Each row below holds a small network's activations on one input, seen along a few directions.
In each table, some parts of the input vary, and every possible input appears once, in random order.
Descriptions start from the smaller parts, as in this example, which fits no table here: one of 6 places along a line, together with either a single point or one of 9 places along a line or (one of 3 separate values, together with one of 8 places around a ring).
Shared parts are said once, and a part with two or three values counts as separate values.

Other details of the inputs shift rows strongly along two fixed directions, in all tables alike. That doesn't count.

A family of inputs:
r1: [-47 -32 -35 -42  91  37  -3  -7   2  -7  90]
r2: [-45 -37 -14 -32  78   8  -8 -12 -14   0 100]
r3: [ -5  48 -14  38 -56 -36  21  30   5  -4 -43]
r4: [ 92   1  68 -23 -36  56 -19 -18 -23  42 -67]
r5: [-44 -44 -29 -43  80  10   1 -12 -10  -8  97]
r6: [ 41 -28  47 -21   0  14 -11 -42 -16 -13 -37]
r7: [-23  22 -23  18 -37 -26  16  26  11  -1 -17]
r8: [-14  33 -29  25 -23 -12  -5  36  23  -4 -20]
r9: [ 39 -28  47 -21   2  17  -8 -45 -18 -12 -36]
r10: [-43 -33 -34 -40  89  32 -21  -9   7  -5  92]
r11: [ -7  46 -16  33 -64 -29  18  32  14  -3 -42]
r12: [-39 -41 -16 -23  88   5   0 -17  -4   3  97]
r13: [-46 -28 -29 -39  92  35 -18  -6   6  -2  91]
r14: [-50 -36 -23 -46  78  22   1 -10  -3  -3  97]
r15: [ -2  54 -23  41 -51 -19  -1  37  25  -2 -48]
r16: [-34  40 -54  26 -16 -16  16  40  22  -3   2]
r17: [ 41 -27  39 -23  11  37 -16 -33   0 -16 -43]
r18: [ 45 -18  54 -20   4  20  -9 -37 -14 -14 -34]
r19: [-51  13 -49   6  -4 -22  17  35  12  -2  38]
r20: [-43 -32 -38 -43  90  36  -5  -8   4  -7  91]
r21: [-48  19 -41  20   0 -34  10  29   0   4  47]
r22: [-39  28 -44  24 -22 -42  22  35   6  -1   6]
r23: [ 17 -45  32 -16  41   6 -10 -37  -6  -3  14]
r24: [ 75 -24  80   8 -26   7 -14 -53  -9  -7 -84]
r25: [ 45 -23  39 -20   6  41 -16 -32   1 -20 -40]
r26: [ 45 -28  59 -11  -5  13 -19 -42 -18 -10 -25]
r27: [-48  11 -42  19  -2 -37   9  33   1   1  45]
r28: [ 22 -36  34 -16  42  11 -11 -38  -6  -3  19]
r29: [ 70 -11  68  -7 -23  37 -32 -41   1 -13 -92]
r30: [-18  27 -24  20 -39 -22  15  24  12  -4 -12]
r31: [ 75 -15  64 -11 -24  39 -19 -35   1 -22 -89]
r32: [ -2  57 -22  40 -49 -17  -1  39  25  -2 -49]
r33: [ 68 -23  57 -19  -5  27   1 -24 -32  51 -10]
r34: [  2  36 -12  55 -53 -48  17  27  15   1 -38]
r35: [-10  30 -13  41 -20 -38  14  24  13   6 -11]
r36: [ 39 -24  37 -20   8  40 -15 -37  -3 -14 -45]
r37: [-48  33 -51  14  17  -8  -1  40  22   3  32]
r38: [-28  23 -40   6 -18 -17  23  48 -26  61  61]
r39: [-16 -30   0 -34  38  20  -2 -20  -3  -7  47]
r40: [ 16 -33  25 -32  33  19  -6 -37 -14 -12  17]
r41: [ -2  49 -29  39 -53 -17  12  35  22  -8 -51]
r42: [-48 -40 -40 -44  89  31  -7 -11   2  -5  86]
r43: [-14  26 -24  24 -33 -32  17  23   4  -8 -12]
r44: [-50  22 -55  12  14 -14  -1  38  22   2  29]
r45: [ 35 -31  47 -26  -4  24 -12 -40  -9 -11 -34]
r46: [-16  25 -17  33 -37 -37   6  22   0  -1  -5]
r47: [-40  15 -42  28  10 -39  17  24  13   8  43]
r48: [  6  37 -22   7 -47 -13  31  41 -23  53   3]
r49: [ -3  49 -24  41 -52 -19  -1  39  25  -5 -48]
r50: [ 47 -20  51 -21   1  19 -10 -40 -14 -15 -33]
r51: [ 37 -32  56 -11  -4  12 -18 -44 -21  -7 -31]
r52: [  0  35 -21   3 -54  -3  30  44 -16  55   2]
r53: [  2  34 -11  53 -51 -50  16  30  16   2 -40]
r54: [ 32 -21  14 -47  26  59   1  -9 -26  44  25]
r55: [ -8  39 -17  34 -67 -30  19  32  15  -6 -42]
r56: [ 22 -40  31 -14  40  10 -12 -40  -6  -5  19]
r57: [-41  23 -36  33 -27 -47  12  35   2   4  12]
r58: [ 44 -32  58 -11  -6  13 -19 -39 -18 -14 -25]
r59: [ -3  55 -23  38 -47 -15  13  39  22  -5 -53]
r60: [-54  21 -45   8  -1 -18  20  32  10   2  38]
r61: [ 46 -25  48 -21   1  18 -11 -42 -14 -17 -31]
r62: [-19  33 -31  25 -22 -14  -5  30  20   1 -23]
r63: [ 41 -25  62 -11  -2  16 -17 -38 -20  -9 -27]
r64: [-23 -35  -3 -34  39  18  -1 -23  -6  -4  42]
r65: [ 40 -32  57 -11  -6   8 -21 -42 -19  -8 -32]
r66: [-14  20 -19  39 -24 -44  12  18  11   7 -14]
Each input here is: one of 6 places along a line, together with either a single point or one of 10 places along a line.
Q: The inputs of r65 and r66 match in every part but the place on the line of 6. If r46 is changed in the same way as r65 into r66, which row does it become?
A: r56
Q: The inputs of r44 and r7 match in every part but the place on the line of 6. If r8 is changed in the same way as r44 into r7, which row does it become?
A: r19
Q: Which other rows agree with r54 in the place on the line of 6? List them by row number.
A: r1, r16, r17, r20, r25, r31, r36, r41, r42, r59
Q: Which other rows does r43 become when the place on the line of 6 takes its other values? List them by row number.
A: r25, r34, r49, r55, r58
Q: Which other rows does r4 become when the place on the line of 6 takes its other values? List them by row number.
A: r33, r38, r48, r52, r54

A family of inputs:
r67: [ 59 -41  63 -39  19  47 -21 -46 -17  -2 -24]
r68: [-55  35 -68  19  -7 -28  20  50   9  19  40]
r69: [ 24 -51  40 -44  48  34 -16 -41 -20   2  29]
r70: [ 30 -16  30   8  17  -2 -18 -34   5 -32 -37]
r71: [ -6 -33   2 -34  53  32  -6 -19 -11   8  51]
r72: [-16  24 -20  19 -22 -24  12  28   2  11   4]
r73: [ 55  -7  48  -8 -23  22 -10 -19  -8   1 -55]
r74: [ 60 -42  61 -37  18  48 -22 -47 -18  -2 -25]
r75: [-55  35 -68  19  -7 -27  21  51   9  18  41]
r76: [-35  -8 -27 -11  32  -3  10   5  -7  14  59]
r77: [-30 -53 -13 -34  91  16  -8 -32  11 -29  82]
r78: [ 37 -48  53 -43  39  40 -15 -55 -22   2  11]
r79: [-32 -12 -30 -11  31  -4   6  11  -7  11  59]
r80: [-45  38 -58  22 -19 -29  21  52  11  16  26]
r81: [ 16  12  22  15 -27  -9  -7  -9  13 -39 -42]
r82: [-31  36 -43  19 -21 -23  17  39  10  15  10]
r83: [-47  11 -46   6  13 -22  15  33   1  14  56]
r84: [ 27   7  19   3 -24  10   1  -3  -4   6 -32]
r85: [-59  36 -60  32  10 -35   3  34  24 -24  17]
r86: [ 52  -4  48  -7 -24  24  -7 -25  -9   4 -55]
r87: [-28  24 -36  12  -9 -11  15  29   4  15  19]
r88: [-46  12 -47   8  12 -21  13  31   0  14  55]
r89: [ 47  14  38  17 -54  -7   1  -2  -5   3 -69]
r90: [ 30 -27  33 -32  19  33 -12 -28 -12   3  -2]
r91: [ 12  38  -7  31 -54 -14  13  26   5  10 -45]
r92: [ 37 -18  41 -10  -4  17  -6 -26 -14   3 -20]
r93: [ 45  16  38  15 -56  -7   1  -4  -6   5 -67]
r94: [ 22 -43  32 -45  49  45 -14 -41 -17   6  25]
r95: [  4  11  -2   9 -23 -11   6   9  -5   9  -9]
r96: [ 43  19  29  24 -59 -11   3   3  -5   4 -66]
r97: [-48  12 -50   5  12 -23  15  28   0  16  55]
r98: [ 37 -53  64 -27  25  27 -24 -61  -2 -31 -40]
r99: [-47  40 -59  22 -18 -30  21  50  12  18  24]
r100: [ 16  -1  17  12 -29   1 -19 -16  11 -30 -64]
r101: [-38  32 -51  36 -10 -33  17  34  37 -21   4]
r102: [ -6 -34   0 -34  53  32  -5 -18 -11   7  51]
r103: [ 35   9  31   7 -38  -4   1  -6  -6   6 -48]
r104: [-32 -11 -28 -10  31  -4   5  12  -7  11  60]
r105: [ 15  32  15  41 -40 -13 -18  16  24   1 -52]
r106: [-26  23 -34  11  -7 -13  10  33   6  13  19]
r107: [ 19  27  26  25 -40  -9  -8  -3  13 -34 -82]
r108: [ -4 -33   2 -36  53  31 -11 -17 -11   6  50]
r109: [-56  36 -66  17  -6 -29  22  52  11  18  41]
r110: [-24  30 -23  21 -19 -17   2  21  24 -33 -11]
r111: [-25 -55  -6 -49  86  31  -6 -28 -19   7  98]
r112: [ 40 -53  51 -44  38  39 -19 -49 -23  -1  13]
r113: [ -2 -42   7 -47  62  38 -12 -29 -14   6  55]
r114: [ 24  21   8  15 -43  -3   3  13   0   6 -44]
r115: [ 38   6  31  11 -38  -2  -2  -5  -8   4 -47]
r116: [ 36   9  32  10 -39   0   2  -9  -9   6 -47]
r117: [ 59 -40  65 -38  20  46 -22 -46 -16  -1 -24]
r118: [-47  10 -35  18   3 -31  16  16  23 -21  20]
r119: [ -2 -41  11 -42  64  40 -11 -28 -13   6  56]
r120: [  2  13  -2   8 -21 -14   8  10  -3  11  -9]
r121: [ 37 -50  53 -44  40  40 -15 -53 -23   2  12]
r122: [-40  15 -44   6  12  -8  14  30   4  15  44]
r123: [ 12  -1  16   2 -22   6 -16 -14  12 -37 -43]
r124: [-34 -35 -28 -17  75   9  -7 -15  18 -19  57]
r125: [  0 -57  18 -53  72  35 -14 -40 -21   6  66]
r126: [-14   4 -16  -5  10   5   7   6  -2  13  21]
r127: [ 19 -23  32 -10  -5   9 -21 -33   3 -38 -29]
r128: [-30  33 -42  21 -21 -23  16  43   9  15  11]
r129: [ 23  20  16  20 -45 -11   8   6  -4   7 -41]
r130: [ 36  11  24   8 -35   7  -4   0  -3   5 -49]
r131: [ 45  18  37  15 -55  -8   2  -6  -5   5 -68]
r132: [-56  35 -69  19  -7 -28  20  50  10  19  40]
r133: [ 37  11  27  38 -42 -22  -4 -11  19 -24 -85]
r134: [ 27   6  17   0 -25   9  -3  -2  -5   6 -33]
r135: [-44  -5 -31   3  48 -16  -9  -3   9 -28  41]
r136: [  6  22   7  28 -41 -17   9   4  26 -26 -60]
r137: [-12  -2 -11   0   8  -4   9   6  -7  10  26]
r138: [-25 -53  -2 -49  87  31  -8 -28 -18   7  97]
r139: [ 21  24   8  14 -41  -6   5  12   2  10 -44]
r140: [ 20  16  15  15 -36  -9   8   1  -5  10 -35]
r141: [-14  24 -29  16 -20 -13  11  31   4  12   0]
r142: [ 45  17  38  16 -55  -9   1  -5  -5   6 -70]
r143: [ -4  25  -4  34 -45 -24   4  14  24 -21 -69]
r144: [ -7  18   1  35 -16 -21 -15  15  19   2  -9]
r145: [-54  34 -67  22  -7 -27  19  53   9  17  41]
r146: [ 17   1  14   0 -16  -1   1  -5  -9   7 -15]
r147: [-16  23 -20  22 -23 -21  15  26   0  13   4]
r148: [-63   1 -53  14  13 -29  -2  17  14 -19  34]
r149: [-17   1 -22  12  34 -10  -8  -2  17 -25   7]
r150: [-22 -42  14 -34  71  18 -18 -37  -4 -34  42]
r151: [ 29   7  23   9 -32  -5   2   0  -6   5 -36]
r152: [-18  30 -28  17 -21 -12  15  26   5  14   1]
r153: [ -2 -46  12 -45  60  28 -10 -33 -18   6  59]
r154: [ 21  14  15  13 -38 -11   5   7  -3   6 -34]
Q: Describe the family of inputs behind these rows.
A: one of 2 separate values, together with either a single point or one of 10 places around a ring or (one of 3 separate values, together with one of 11 places along a line)
Q: The inputs of r145 and r115 match in every part but the choice among 2 separate values. If r122 is changed in the same way as r145 into r115, which row does it become?
A: r147
Q: The inputs of r111 and r91 match in every part but the choice among 2 separate values. If r131 is changed in the same way as r111 into r91, which row does it become?
A: r82
Q: The inputs of r139 and r120 match in every part but the choice among 2 separate values. If r73 is changed in the same way as r139 into r120, which row does it become?
A: r89
Q: Which other rows does r98 become when the place on the ring of 10 takes its other values? List them by row number.
A: r70, r77, r81, r118, r127, r133, r135, r148, r150
Q: Which other rows does r136 become when the place on the ring of 10 takes its other values? List them by row number.
A: r85, r100, r101, r107, r110, r123, r124, r143, r149
Q: Which other rows does r93 become when the choice among 2 separate values takes its other values? List them by row number.
A: r90
